These are the activations of a small network on made-up records, seen along a few directions, one row for each record.
Here are examples, each followed by its value of one field, J.
Other fields move the rows too, some of them a lot.
Random noise pushes rows far along 13 fixed directions. That doesn't count. These rows show it; they differ only by the noise:
63	-273	-104	190	-54	63	242	-35	28	-117	111	60	-117	-82	45	-48	238	-250	364	-293	170	3	-64	27	169	87	-41	-70	-208	218	225	137	-88	-145
68	-256	463	240	-96	-11	62	67	506	-56	-411	-141	79	487	-42	-441	190	193	-24	-29	285	226	515	72	-339	-47	-202	-20	266	-103	78	-147	-309	365
-167	104	143	186	100	-24	-26	-41	0	-192	-66	-138	-99	368	503	61	328	25	156	-73	-342	-132	170	-36	265	92	273	4	228	310	89	-415	-218	26
-539	103	141	-235	329	-406	367	43	317	-229	-303	-176	-337	87	-82	57	-375	118	-34	-118	221	154	364	49	-707	108	-36	292	270	-3	-325	-469	-460	219
107	472	148	90	-77	-276	-635	-299	-545	200	0	94	-320	191	554	655	67	-291	-295	-427	-537	-356	-222	-142	551	-64	266	214	322	221	133	-383	178	-467
-173	259	157	106	-506	-506	-96	-252	-169	63	2	-326	-22	176	-369	255	-119	-34	-385	337	-78	4	295	-31	-53	-268	-135	49	145	158	-93	328	-42	-43
-235	-73	-9	287	168	81	-115	187	194	120	-321	151	359	116	-454	124	17	137	-492	519	-611	-33	74	-82	-375	79	-120	57	98	-4	-33	-81	106	-221
26	293	-64	291	-142	91	214	-23	-72	89	6	-81	-500	306	-50	79	-332	-45	-202	36	-35	74	453	-252	-527	-54	26	12	-198	-132	124	66	-377	390
-67	18	-12	196	308	-53	114	-26	142	18	-208	150	-168	2	-232	166	-12	-224	-124	-266	-114	-9	44	26	-145	120	-155	70	134	-66	190	3	97	-20
375	202	-119	44	-81	-71	-180	16	-134	324	14	276	-401	35	-68	159	-311	-53	-173	-133	-188	-104	-130	-293	-632	-141	47	167	-306	-260	250	-100	1	-340
104	51	-81	-669	353	-259	-306	117	46	133	-19	366	-137	38	522	-427	234	418	326	-242	303	-167	-383	-36	-465	38	324	244	145	-93	-53	-581	-17	-401
-425	-133	296	422	215	-734	281	-13	260	-412	-42	-547	-178	289	-345	25	-14	-533	-50	-202	-47	401	331	205	-395	-12	128	28	-162	211	91	-509	-181	99
282	-190	152	30	-192	-200	198	-135	44	212	-77	240	-327	-223	-202	380	-409	-337	47	-769	444	64	20	60	-92	-90	-497	348	59	-42	100	277	-83	-228
-210	125	-19	-322	-506	-160	-203	-199	-48	-43	-132	-14	-55	-317	-215	287	-159	263	-131	459	-258	-273	-48	-271	-261	-152	-32	21	84	133	-324	36	-59	-581
-414	148	-101	-30	404	-144	-202	60	61	-189	-835	-164	101	277	208	-106	467	285	-149	554	-222	-346	-460	-10	29	370	94	16	219	32	119	-471	-246	-253

-55	358	-47	-146	-169	-345	-71	-211	-342	-108	320	-297	-231	236	570	14	249	62	277	0	-59	-178	13	-39	362	-103	383	5	67	315	20	-170	-163	-29
j4
8	114	172	29	-104	-293	-130	29	-135	188	-223	-161	153	300	75	143	-97	105	-278	131	-5	-36	-48	113	68	-74	-114	257	193	33	-11	-57	-158	-25
j8
156	153	-5	253	-194	306	100	25	-80	224	140	9	-285	224	-158	-112	-378	-65	-330	-32	257	268	495	-147	-413	-102	-67	-84	-218	-300	0	268	-163	632
j6
-296	-210	-78	123	-44	39	-65	13	-147	-132	-256	-196	66	-31	-26	-123	132	-191	-126	183	360	71	-189	89	199	279	-24	-125	-197	130	-124	-67	-241	35
j2
160	-68	44	-302	-453	46	277	-69	196	-59	30	-38	-9	-199	-4	12	-169	398	374	158	92	-182	137	-99	-157	-194	-187	58	73	63	-119	265	-255	-152
j8
-143	-48	135	61	323	219	-97	176	239	144	-301	237	157	207	-16	-93	-39	208	-292	69	-120	66	244	34	-287	175	-83	123	354	-134	-139	-270	-25	205
j2
-130	226	57	318	62	-349	361	13	-305	-85	329	-299	-344	326	470	574	-358	-326	134	-392	-365	69	224	40	205	-28	213	367	-96	392	43	-375	-427	84
j4
181	-42	-119	278	-366	127	166	43	-259	205	69	50	-285	-20	-14	392	-558	-232	-124	-148	61	41	48	-186	-162	-68	-179	197	-414	2	60	149	-372	-63
j3
-533	403	-332	-349	93	-61	147	-53	-340	89	281	59	-74	153	308	35	70	348	-16	248	162	-134	266	-44	78	116	194	170	380	340	-408	156	-261	316
j5
59	-96	223	-93	-228	-522	-127	-47	-293	130	283	-154	57	41	2	11	-184	-261	-143	-310	525	290	-21	243	159	-217	-36	220	-49	101	-187	41	13	21
j1
406	95	130	-460	-189	-141	-341	-57	21	269	256	329	-192	-191	18	-99	-224	156	30	-307	133	-7	-47	-125	-432	-319	74	131	60	-268	-107	-96	250	-310
j1
68	-269	269	346	-495	147	368	-63	25	-127	-58	-292	-62	162	183	203	-187	-151	154	-228	249	115	366	46	356	-18	-279	107	-33	277	-17	131	-569	265
j7
62	375	-28	-360	-40	-131	-152	-19	-63	185	804	185	-51	151	191	-172	-50	346	86	39	-320	9	512	-172	-367	-374	465	-12	220	71	-213	-80	288	158
j3
133	-54	-8	-123	-209	-99	157	-176	190	140	129	258	239	-323	-520	247	-25	103	92	52	-181	-140	92	64	146	-181	-412	59	330	63	30	681	365	-245
j7
-278	313	-181	-284	49	-491	-209	30	-324	158	396	-95	180	121	-157	-124	-30	152	-293	395	48	105	-16	76	-244	-152	270	83	-31	69	-259	46	203	22
j6
356	-75	321	62	-375	-287	-86	-159	159	-274	-414	-361	-200	-156	22	249	-85	-130	268	16	-342	-230	-359	-148	6	-196	-61	-33	-241	-62	307	-268	-115	-597
j5

Here are new rows. What is J for each?
116	34	-213	-305	8	-153	14	-14	-149	38	374	106	-140	-234	57	-145	-16	-37	238	-185	227	27	-164	6	-86	-71	152	-11	-181	5	-49	80	119	-136
j4
-424	-13	75	-336	33	-100	480	-33	433	-523	-190	-331	-7	-153	49	-107	88	355	506	258	-13	-118	243	46	-37	62	-8	-97	308	198	-217	-115	-312	140
j3
-174	-231	-294	314	173	541	-152	176	-62	-3	88	169	124	-120	-349	-377	154	-257	-370	226	98	289	14	-72	-241	229	165	-419	-475	-170	-43	36	198	253
j6
-255	157	-17	-200	-274	-69	-49	-98	-188	16	-380	-205	-77	-179	-165	326	-439	112	-373	355	174	-100	-124	-90	-74	34	-247	137	10	-95	-325	122	-310	-57
j6
-276	-13	226	-139	167	-261	65	-25	169	19	42	67	343	-83	-234	296	-105	80	-139	-99	-189	38	225	235	185	-69	-209	228	566	169	-294	91	273	-28
j6
99	359	192	172	-41	-443	-434	-92	75	70	-194	-267	5	348	-454	-179	112	-18	-518	447	-363	39	55	-57	-424	-256	133	-167	9	-333	228	-107	331	-13
j1
56	-44	-207	-198	-263	42	280	132	-225	133	125	36	197	-28	295	167	-92	366	302	297	54	-218	-245	8	306	-23	-135	303	-75	281	-82	319	-370	-255
j1
-82	336	-102	-154	41	-238	-404	-142	-449	120	113	-25	-235	133	290	47	-9	-114	-240	-59	103	-49	-180	-49	72	35	311	84	-10	37	-71	-265	-10	-25
j7
